These are the activations of a small neural network, seen along a few directions. Each row is one input.
In each table, some parts of the input vary, and every possible input appears once, in random order.
A made-up example of a description, with smaller parts first: one of 5 places around a ring, together with either a single point or one of 11 places around a ring or (one of 3 separate values, together with one of 4 places along a line).
Shared parts are said once, and a part with two or three values counts as separate values.
In the rows, zero is written as 100.

Other details of the inputs shift rows strongly along two fixed directions, in all tables alike. That doesn't count.

A family of inputs:
row 1: [97, 105, 107, 95, 120, 115, 88, 93, 56, 87, 94]
row 2: [104, 110, 105, 104, 104, 113, 119, 93, 82, 94, 97]
row 3: [102, 94, 104, 104, 95, 89, 104, 102, 96, 106, 101]
row 4: [132, 94, 114, 90, 97, 124, 76, 86, 125, 95, 70]
row 5: [98, 93, 72, 99, 77, 81, 95, 121, 159, 110, 101]
row 6: [100, 103, 111, 103, 125, 117, 88, 86, 54, 86, 97]
row 7: [85, 101, 109, 91, 106, 89, 112, 106, 55, 99, 111]
row 8: [71, 99, 78, 107, 95, 63, 116, 122, 91, 107, 130]
row 9: [93, 98, 98, 104, 110, 100, 95, 96, 73, 96, 98]
row 10: [102, 104, 107, 101, 121, 110, 86, 82, 54, 88, 97]
row 11: [110, 97, 112, 103, 107, 103, 100, 94, 79, 101, 96]
row 12: [109, 99, 111, 97, 104, 99, 95, 90, 79, 99, 98]
row 13: [96, 107, 111, 105, 101, 110, 101, 82, 85, 101, 114]
row 14: [98, 114, 107, 103, 113, 108, 109, 95, 85, 96, 97]
row 15: [86, 102, 109, 95, 105, 85, 113, 109, 58, 100, 114]
row 16: [104, 98, 114, 98, 111, 105, 105, 95, 68, 96, 102]
row 17: [87, 97, 111, 95, 107, 90, 112, 99, 53, 99, 111]
row 18: [131, 89, 102, 92, 87, 116, 82, 94, 153, 102, 74]
row 19: [77, 94, 76, 111, 88, 69, 114, 126, 117, 112, 118]
row 20: [94, 105, 113, 109, 101, 114, 103, 84, 83, 103, 109]
row 21: [74, 96, 90, 105, 105, 82, 110, 108, 76, 100, 118]
row 22: [97, 91, 81, 115, 89, 84, 102, 115, 140, 109, 106]
row 23: [107, 117, 110, 96, 118, 115, 101, 86, 78, 90, 94]
row 24: [98, 93, 80, 110, 90, 82, 99, 113, 137, 106, 110]
row 25: [124, 109, 107, 96, 103, 129, 77, 81, 135, 98, 81]
row 26: [112, 100, 115, 87, 110, 115, 95, 93, 73, 93, 88]
row 27: [87, 112, 110, 108, 113, 105, 105, 92, 75, 102, 109]
row 28: [81, 103, 96, 102, 110, 91, 104, 107, 62, 99, 108]
row 29: [117, 100, 109, 98, 92, 133, 86, 80, 138, 101, 89]
row 30: [94, 92, 78, 100, 88, 90, 101, 118, 140, 106, 102]
row 31: [120, 97, 106, 91, 109, 131, 69, 82, 102, 87, 70]
row 32: [81, 96, 103, 100, 96, 75, 115, 110, 76, 105, 117]
row 33: [115, 97, 98, 88, 86, 98, 91, 106, 126, 104, 88]
row 34: [132, 97, 120, 92, 107, 129, 79, 84, 102, 92, 74]
row 35: [107, 108, 95, 98, 99, 109, 105, 102, 141, 99, 92]
row 36: [124, 94, 100, 96, 105, 129, 72, 85, 126, 91, 73]
row 37: [82, 104, 84, 109, 82, 76, 138, 120, 126, 106, 123]
row 38: [85, 96, 94, 109, 91, 64, 122, 116, 91, 111, 129]
row 39: [108, 94, 87, 99, 94, 101, 84, 97, 125, 99, 89]
row 40: [89, 98, 110, 101, 105, 86, 110, 99, 53, 103, 108]
row 41: [64, 106, 93, 111, 98, 75, 126, 114, 102, 111, 135]
row 42: [114, 99, 104, 90, 96, 101, 93, 101, 102, 101, 92]
row 43: [70, 95, 87, 101, 79, 52, 127, 132, 109, 115, 129]
row 44: [103, 97, 97, 102, 104, 106, 85, 95, 106, 94, 92]
row 45: [78, 102, 95, 97, 112, 94, 104, 106, 62, 95, 111]
row 46: [95, 102, 98, 94, 106, 105, 89, 102, 87, 94, 94]
row 47: [117, 94, 100, 95, 88, 101, 94, 107, 126, 107, 85]
row 48: [92, 106, 113, 105, 100, 112, 102, 86, 90, 100, 112]
row 49: [105, 112, 114, 96, 117, 126, 117, 83, 57, 84, 95]
row 50: [132, 97, 109, 86, 93, 123, 78, 94, 124, 99, 66]
row 51: [91, 100, 85, 108, 78, 85, 105, 116, 176, 114, 109]
row 52: [95, 91, 80, 112, 86, 83, 99, 112, 140, 109, 103]
row 53: [134, 107, 101, 94, 95, 131, 97, 85, 131, 92, 76]
row 54: [105, 87, 83, 99, 69, 74, 102, 117, 159, 115, 101]
row 55: [73, 95, 84, 114, 101, 73, 118, 117, 95, 105, 129]
row 56: [123, 114, 115, 91, 115, 136, 85, 82, 109, 86, 72]
Description of these inputs: one of 4 separate values, together with either one of 4 places along a line or (one of 2 separate values, together with one of 5 places along a line).
Q: The inputs of row 50 and row 33 match in every part but the choice among 4 separate values. If row 27 is changed in the same way as row 50 into row 33, which row does it become?
A: row 25
Q: The inputs of row 45 and row 28 match in every part but the choice among 4 separate values. If row 49 is changed in the same way as row 45 into row 28, which row does it become?
A: row 2
Q: Change only the choice among 4 separate values in row 40. List by row number the other rows that result.
A: row 17, row 32, row 54
Q: Change only the choice among 2 separate values in row 44. List by row number the other rows that result.
A: row 4
Q: Change only the choice among 2 separate values in row 39. List by row number the other rows that result.
A: row 54
Q: Start at row 48 and move only the place on the line of 4, one step at a time. The first step leads to row 51. Which rows follow, in order?
A: row 56, row 37
